Each row below holds a small network's activations on one input, seen along a few directions.
Each table varies a few parts of the input and shows all the possible inputs, shuffled.
Descriptions start from the smaller parts, as in this example, which fits no table here: one of 6 places along a line, together with either a single point or one of 9 places along a line or (one of 3 separate values, together with one of 8 places around a ring).
Shared parts are said once, and a part with two or three values counts as separate values.
In the rows, 128 means zero.

Other details of the inputs vary at random and push rows far along two fixed directions, the same in every table; ignore that.
To show where, the next rows are all for the same input, with only those details redrawn:
[126 149 146 118 150 134 112 140 113 141 136 110 154]
[122 150 114 166 142 132  93 148 121 126 128 115 146]
[123  98  87 117 124 135 124 102 117 127 151 156 101]
[125 140 127 129 144 134 111 134 115 136 138 120 141]
[130 135 152  93 146 138 127 124 107 147 147 118 142]
[135 142 173  62 155 136 140 122 103 157 150 109 148]
[111 143  70 225 132 127  63 156 137 102 117 128 137]
[126 177 157 143 161 132  95 162 117 141 124  90 174]

Table:
x1: [141 123 179  67 124 138 173 102 115 141 122 126 121]
x2: [137 165 179 106 147 147 121 123 119 143 110 108 154]
x3: [137 146 158 118 141 146 127 113 114 138 126 118 130]
x4: [130 148 166 134 125 142 132 131 125 127 106 114 144]
x5: [118 104  65 158 118 118 120 147 147 117 145 146 101]
x6: [118 123  56 224 130 126  68 154 141  95 118 146 121]
x7: [133 188 142 219 152 139  69 170 135 116  88  94 164]
x8: [142 130 153  57 149 124 149 113 106 151 160 126 116]
x9: [122  81 107 108  95 121 152 110 139 117 132 153 100]
x10: [122 130 144  82 127 129 138 138 130 146 136 123 155]
x11: [127  97  90 114 128 134 124 107 124 130 139 163 101]
x12: [147 164 175 105 153 134 133 123 116 140 125  98 130]
x13: [113  81  99 113  92 120 152 108 143 115 125 160  97]
x14: [144  69  99  99 119 103 163  64 144 115 169 168 122]
x15: [136 141 196  79 132 142 166 115 113 149 123 107 139]
x16: [141 152 158 114 143 145 131 117 118 135 132 113 126]
x17: [139 189 172 160 158 130 101 149 117 137 104  90 160]
x18: [133 159 168 151 129 128 128 143 127 126  97 108 148]
x19: [121 145  70 230 124 133  72 135 146  89  85 145 117]
x20: [116 163 126 211 126 119  95 190 153 113  91  95 165]
x21: [121 104  62 162 121 126 101 121 129 103 134 161 101]
x22: [121 126 144 122 117 126 141 143 141 137 115 121 141]
x23: [107 166 117 231 119 122  87 189 151 106  94  94 168]
x24: [138 139 177 104 135 138 162 121 115 148 118 110 128]
x25: [134  79  95 100 107 151 143  68 119 116 142 177  73]
x26: [123  74 106  99  92 147 164  74 131 116 126 180  79]
x27: [137 137 175 108 126 130 157 117 114 140 120 118 127]
x28: [109 136  71 206 113 110  80 168 152 103 108 136 147]
x29: [124 107 152  83 106 131 160 123 132 136 135 129 131]
x30: [115  82  69 112 103 117 135 114 140 116 139 170 101]
x31: [126 197 152 179 165 126  74 186 128 130 116  76 178]
x32: [129 108  75 177 115 142 102 105 137 107 110 165  90]
x33: [128  75  73  97 121 126 140  84 114 123 157 175  75]
x34: [121 145 134 126 136 116 125 158 127 138 131 105 155]
x35: [138 114  98 154 127 141 118 101 124 123 125 150  90]
x36: [130 131 143  98 136 123 137 152 127 145 137 115 153]
x37: [140 126 134  88 150 133 137 121 115 148 155 127 114]
x38: [112 137  52 242 128 115  58 155 138  93 115 143 123]
x39: [127 154 179 107 130 111 146 155 131 142 128  90 149]
x40: [124 147 118 161 138 135  90 149 124 123 124 120 151]
x41: [143 155 168 135 157 105 133 134 147 123 136  91 203]
x42: [142 142 177  59 153 126 136 124 103 155 144 116 148]
x43: [131 135  96 188 123 136  94 125 130 101 103 139 113]
x44: [132 158 167  99 153 121 115 138 112 145 127 111 160]
x45: [113  95  86 166  93 113 123 131 148 103 120 152 107]
x46: [144 119 180  72 127 144 172 105 117 148 125 128 120]
x47: [134 100 111 131 113 137 155 105 131 119 128 148  73]
x48: [136 100  84 179 131 109 121 108 162 103 146 143 147]
x49: [132 139 168  56 139 124 155 143 122 156 155 103 150]
x50: [124 167 149 131 145 112 119 176 133 136 130  87 164]
x51: [137 146 140 138 141 135 121 116 116 130 118 118 122]
x52: [128  96 115 126 103 141 151  96 136 122 116 159  94]
x53: [144 107 160  67 141 121 171  85 137 136 168 125 168]
x54: [131 121 167  61 122 117 177 125 125 146 144 113 119]
x55: [131 139 154  81 148 129 127 122 112 145 131 122 144]
x56: [128 137 156  80 144 139 126 122 114 148 135 123 149]
x57: [117  82  69 120 104 116 133 120 136 113 145 164 102]
x58: [141 133 153  92 133 138 135  96 116 140 123 139 119]
x59: [116  77  83 128  92 118 153 108 140 111 136 160  84]
x60: [121 131 171  85 119 130 156 133 133 145 122 114 152]
x61: [133 114 153  56 137 126 164 129 116 161 156 122 133]
x62: [133 168 151 144 163 129 104 161 114 145 125  95 160]
x63: [133 142 126 118 149 124 117 135 119 132 141 118 126]
x64: [117 110  89 185  99 127 119 117 141  96  98 162  98]
x65: [122 115  86 186 107 127 129 119 142  96 111 146  85]
x66: [114 185 157 198 133 118 100 196 150 116 103  72 178]
x67: [134 121 157  99 122 133 163 104 118 136 119 126 113]
x68: [128 141 144 109 147 137 121 130 111 142 141 118 142]
x69: [130 143 152 136 123 139 141 127 129 127 120 114 122]
x70: [122 139 144 105 132 127 133 148 126 145 141 107 160]
x71: [139 101  88 135 115 133 128  85 124 112 140 166  66]
x72: [114 142  92 229 108 129  92 146 151  90  75 134 128]
x73: [135 176 179 151 136 125 129 151 127 131 106  90 147]
x74: [127 135 128 115 130 110 127 150 131 136 143 116 137]
x75: [153 133 169  68 149 145 158 100 108 154 145 120 104]
x76: [118  68 101  87  88 119 165  92 139 122 136 174  87]
x77: [118 177 158 153 142 122  99 192 134 132 111  82 197]
x78: [140  81  96 102 109 138 142  67 118 118 141 180  69]
x79: [119 112  99 160 110 119 133 144 151 117 128 129 105]
x80: [117  84  68 134 105 112 131 119 133 117 147 165  97]
x81: [125 129 129 112 132 124 127 151 134 142 128 125 150]
x82: [117  77  85 127  90 115 153 106 138 113 139 165  84]
x83: [116  80  85 139 101 123 149 120 139 118 131 156  85]
x84: [129 114 136  79 122 116 144 131 124 142 146 133 138]
Q: What do these inputs look like to the network?
A: one of 4 separate values, together with either a single point or (one of 4 places along a line, together with one of 5 places around a ring)
Q: Changing only the choice among 4 separate values turns x79 into x39. The same change can be made to x47. Which row results?
A: x73
Q: Changing only the choice among 4 separate values turns x1 into x46. The same change can be made to x12. Which row results?
A: x75
Q: Change only the place on the ring of 5 in x58. List by row number the other rows that result.
A: x28, x44, x64, x76
Q: Change only the choice among 4 separate values in x67. List by row number the other rows that result.
A: x15, x24, x27
Q: Change only the choice among 4 separate values in x8. List by row number the other rows that result.
A: x31, x37, x63

Table:
x85: [122 145 129 154 122 130 114 138 128 121 106 122 128]
x86: [120 126 123 151 120 120 128 148 143 123 120 121 140]
x87: [129 151 152 145 134 116 125 153 139 124 118 103 166]
x88: [133 115 181  29 126 125 183 117 111 163 152 117 126]
x89: [123 111  87 147 117 137 114 115 130 115 121 157  94]
x90: [140 126 159  63 143 139 153  97 106 148 142 130 118]
x91: [134 144 159 109 144 124 129 136 125 143 135 109 162]
x92: [131 110  90 152 125 130 120 103 126 109 134 152  96]
x93: [137 125 182  41 132 119 173 116 116 155 149 116 138]
x94: [135 158 154 151 143 134 120 143 129 132 114 104 149]
x95: [116 100  84 142 105 119 125 126 133 115 134 155 106]
x96: [141  97 132  78 124 140 155  79 116 139 148 156 101]
x97: [126 103  95 154 109 134 125 110 132 110 118 157 102]
x98: [122 139 127 155 123 142 113 133 129 119 121 123 128]
x99: [127 143 124 152 131 135 113 147 129 129 116 120 120]
x100: [132 136 132 161 125 128 122 128 139 114 110 124 131]
x101: [122 107 127  94 117 133 145 117 126 133 151 134 122]
x102: [130 143 124 152 141 132 106 131 117 124 121 124 130]
x103: [130 117 117 119 133 118 130 120 129 125 146 131 126]
x104: [131 144 157 116 142 123 135 144 132 141 134 105 159]
x105: [130 125 130 128 119 127 137 116 128 122 125 134 109]
x106: [121 102  76 139 121 124 118 116 130 114 139 155 110]
x107: [126 148 150 140 133 121 120 156 133 131 117 106 167]
x108: [137  93 104 119 118 132 145  80 131 118 142 162  91]
x109: [125 131 125 114 134 125 121 141 125 139 135 125 135]
x110: [128 145 124 152 134 134 102 142 122 127 115 123 127]
x111: [131 128 126 129 135 135 128 122 120 130 130 127 113]
x112: [121 129 124 143 122 122 125 141 140 122 117 124 148]
x113: [136 142 160 110 143 119 137 129 132 139 138 109 159]
x114: [126 161 157 146 132 130 124 155 126 133 108 100 138]
x115: [120 138 115 143 131 124 106 151 134 127 123 123 140]
x116: [119 156 148 135 132 119 118 161 132 131 116 104 159]
x117: [121 137 117 147 131 123 114 159 135 131 127 117 135]
x118: [127 121 123 120 130 125 131 121 135 130 135 134 139]
x119: [125  98 102 122 107 132 136 103 121 118 130 160  86]
x120: [126 138 132 153 123 134 121 131 134 120 104 125 135]
x121: [135 117 119 117 125 134 132 110 125 125 132 142 102]
x122: [125 114 101 126 131 124 119 122 123 126 143 141 123]
x123: [127 113 118 140 113 134 140 118 134 122 119 139 107]
x124: [134 135 130 137 134 137 125 115 127 126 120 131 132]
x125: [133 136 144 101 139 122 133 139 125 139 138 116 142]
x126: [123 133 114 148 134 121 116 147 130 126 132 118 136]
Q: Changing only one part turns x99 into x117. The same change can be made to x89. Which row results?
A: x115
Q: Changing only one part turns x102 into x122. The same change can be made to x90. Which row results?
A: x106
Q: What do these inputs look like to the network?
A: one of 2 separate values, together with either a single point or (one of 4 separate values, together with one of 5 places around a ring)
Q: Change only the choice among 2 separate values in x88. List by row number the other rows that result.
A: x114
Q: Change only the choice among 4 separate values in x113. List by row number the other rows that result.
A: x91, x104, x118

Table:
x127: [134 130 138 112 136 133 133 121 123 135 130 127 127]
x128: [119 152 120 183 137 112  99 169 146 116 122 102 175]
x129: [109  71  38 163  92 114 124 126 149 101 146 171  83]
x130: [133 136 144 118 136 129 134 125 123 133 125 121 130]
x131: [127 152 140 152 135 125 118 142 128 125 113 112 141]
x132: [125 161 130 190 130 123  97 156 139 114 103 109 147]
x133: [135 117 155  84 126 134 156 107 119 141 134 133 117]
x134: [131 135 136 117 137 133 126 125 120 136 132 124 130]
x135: [131 132 144 124 128 138 133 125 125 132 120 123 130]
x136: [133 135 143 107 138 132 130 122 115 137 136 123 131]
x137: [137 119 147  80 131 133 152 106 118 143 140 135 117]
x138: [132 133 148 115 127 136 138 122 125 131 123 123 128]
x139: [121 117 123 107 123 117 130 139 134 132 135 131 142]
x140: [123 102  86 141 116 133 122 108 130 114 135 158  94]
Q: What do these inputs look like to the network?
A: either one of 3 separate values or one of 11 places along a line
